Each row has a name. After each piece below comes the name of the row it's from, unless a question asks for something else. Each question is about the rows just above it. Places in a row count from 1.

Z_534: [4.18 1.79 2.51 0.35]
Z_418: [ 0.75  3.40  8.43 -7.24]
Z_491: [ 4.18  1.79  2.51 -6.13]
asked: [4.18 1.79 2.51 0.35]  Z_534

Z_418: [-0.68 -4.66 -5.04  1.55  2.81  0.09  2.35 -0.79 -0.32 -3.21  2.75  3.83
 -1.07 -3.10 -2.38  3.91  2.12 -5.16  0.28  3.59  0.44 -0.46 -2.64 -0.93
  0.17 -6.27  4.13]
Z_354: [-4.45  0.92 -2.05  2.87  0.59  3.71  1.00 -0.97  3.26  2.92 -4.57 -2.38
  1.69  2.13  2.49 -0.19  1.01 -0.52  2.41 -0.08 -1.47 -3.45 -6.87  1.96
 -0.96 -4.37  3.21]
Z_696: [-5.92  2.50 -2.05  2.87  0.59  3.70 -3.64  0.41 -1.13  1.37  3.28 -3.48
 -0.70  2.72 -0.35  5.39 -2.75  3.53  0.68  1.65  2.15 -2.36 -4.24  3.05
 -0.95  2.08  3.09]
Z_965: [-3.09 -0.68 -4.66 -5.04  1.55  2.81  0.09  2.34 -0.79 -0.32  2.61  0.21
 -2.36 -5.07 -6.20  4.26 -1.88 -0.18  5.41  0.58  0.07  1.12  1.99  1.52
  0.26  2.73  2.57]
Z_105: [-5.92  2.50 -2.05  2.87  0.59  3.70 -3.64  0.41 -1.13  1.37  3.28 -3.48
 -0.70  2.72 -0.35  5.39 -2.75  3.53  0.68  1.65 -0.97 -2.36 -4.24  3.05
 -0.95  2.08  3.09]
After [ 2.34 -0.79], its row goes on with  [-0.32  2.61  0.21 -2.36 -5.07 -6.20  4.26 -1.88 -0.18  5.41  0.58  0.07
  1.12  1.99  1.52  0.26  2.73  2.57]
[-0.68 -4.66 -5.04  1.55  2.81  0.09  2.34 -0.79 -0.32] begins in row and place  Z_965, 2
The entry that follows [2.92]:  [-4.57]
[-5.92  2.50 -2.05  2.87  0.59  3.70 -3.64  0.41 -1.13  1.37  3.28 -3.48
 -0.70  2.72 -0.35  5.39 -2.75  3.53  0.68  1.65 -0.97 -2.36 -4.24  3.05
 -0.95  2.08  3.09] is in which row?  Z_105
Right after [2.12] comes  [-5.16]
After [ 4.26 -1.88], its row goes on with  [-0.18  5.41  0.58  0.07  1.12  1.99  1.52  0.26  2.73  2.57]

Z_491: [ 7.03  7.03  7.17  6.56 -4.56  6.56  0.35]
Z_66: [-6.98  7.03  7.17  6.56 -4.57 -6.17  0.35]
Z_418: [-6.98  7.03  7.17  6.56 -4.56 -6.17  0.35]
Where does [ 7.03  7.17  6.56 -4.57 -6.17] start? Give its row and place.  Z_66, 2
Go on from [ 7.03  7.03  7.17  6.56 -4.56] to the end of its row.  [6.56 0.35]
Where do [-6.98  7.03  7.17  6.56 -4.57 -6.17  0.35] appear?  Z_66
asked: [-6.98  7.03  7.17  6.56 -4.56 -6.17  0.35]  Z_418
Go on from [7.03 7.03 7.17] to the end of its row.  [ 6.56 -4.56  6.56  0.35]

Z_637: [ 4.37 -1.69 -2.41  3.94]
Z_354: [ 0.06  0.85  0.75 -0.01]
Z_418: [0.16 0.51 0.50 0.15]
Z_327: [-3.41  1.40 -0.53 -0.04]
Z_491: [-1.08 -2.90 -2.59 -0.86]
Z_66: [-0.29 -0.36 -0.31 -0.26]
Z_534: [ 4.54 -6.64 -6.36  4.81]
Z_965: [-3.41 -3.71 -3.21 -3.28]
Z_301: [-0.18 -0.68 -0.62 -0.15]
Z_454: [-0.98 -3.71 -3.22 -0.64]
Z_105: [ 0.00  0.23  0.22 -0.01]
Right after [0.06] comes  [0.85]
Go on from [-3.71 -3.22] to the end of its row.  [-0.64]

Z_354: [-1.91 -5.18  1.96  4.73 -3.37  1.09  0.36]
Z_491: [ 0.29  2.71  3.99  0.27 -2.55 -1.41 -1.13]
Z_696: [-0.24 -5.18  1.96  4.73 -3.37  1.08  0.36]
Z_105: [-0.22  4.00 -0.05  1.01  0.29  2.71  3.98]
Z_637: [-1.84 -5.18  1.96  4.73 -3.37  1.09  0.36]
Z_418: [ 4.71 -2.47  1.62  0.14 -0.44  3.38  0.92]
Z_454: [-0.47 -0.19  6.44 -1.23 -2.55 -1.41 -1.13]
Where does [-1.91 -5.18] start? Give its row and place.  Z_354, 1
The rest of the row after [-0.22  4.00 -0.05  1.01  0.29]:  [2.71 3.98]
After [2.71 3.99], its row goes on with  [ 0.27 -2.55 -1.41 -1.13]
The entry that follows [-0.22]:  [4.00]
Row and place where [0.29 2.71 3.98] starts:  Z_105, 5

Z_454: [ 6.28  3.09 -0.45 -6.90 -0.78 -3.60 -0.23 -1.28  1.67  4.07 -2.88  2.40]
Z_696: [ 2.06  2.18 -5.02 -8.72  1.95 -1.40 -1.11 -2.11  2.06  0.20 -4.03  2.37]
Z_301: [ 1.54 -5.02  1.23 -5.75  1.51 -1.25 -2.55 -1.29  0.69 -0.87 -4.54  2.48]
Z_66: [ 3.37  1.78  1.00 -7.08 -2.66 -0.74 -0.32  0.59 -1.41  1.98 -4.68  1.48]
Z_637: [ 3.81  1.64  0.69 -7.25 -2.45 -0.63 -0.88 -0.42  2.13  1.51 -5.02  1.23]
Z_418: [ 2.13  2.21 -5.35 -8.00  1.88 -1.52 -1.97 -1.40  2.46 -0.07 -3.96  2.73]
Z_105: [ 2.19 -0.58 -4.89 -3.32  1.43 -1.49 -0.06 -1.90  1.05  0.55 -1.62  0.61]
Z_327: [ 5.26  2.51  0.30 -8.68  0.94 -1.64 -0.11 -4.00  1.34  2.22 -0.82  5.26]
The entry that follows [-0.07]:  [-3.96]
[ 1.51 -5.02  1.23] begins in row and place  Z_637, 10
What comes right after [-4.89] in the named rows?  [-3.32]

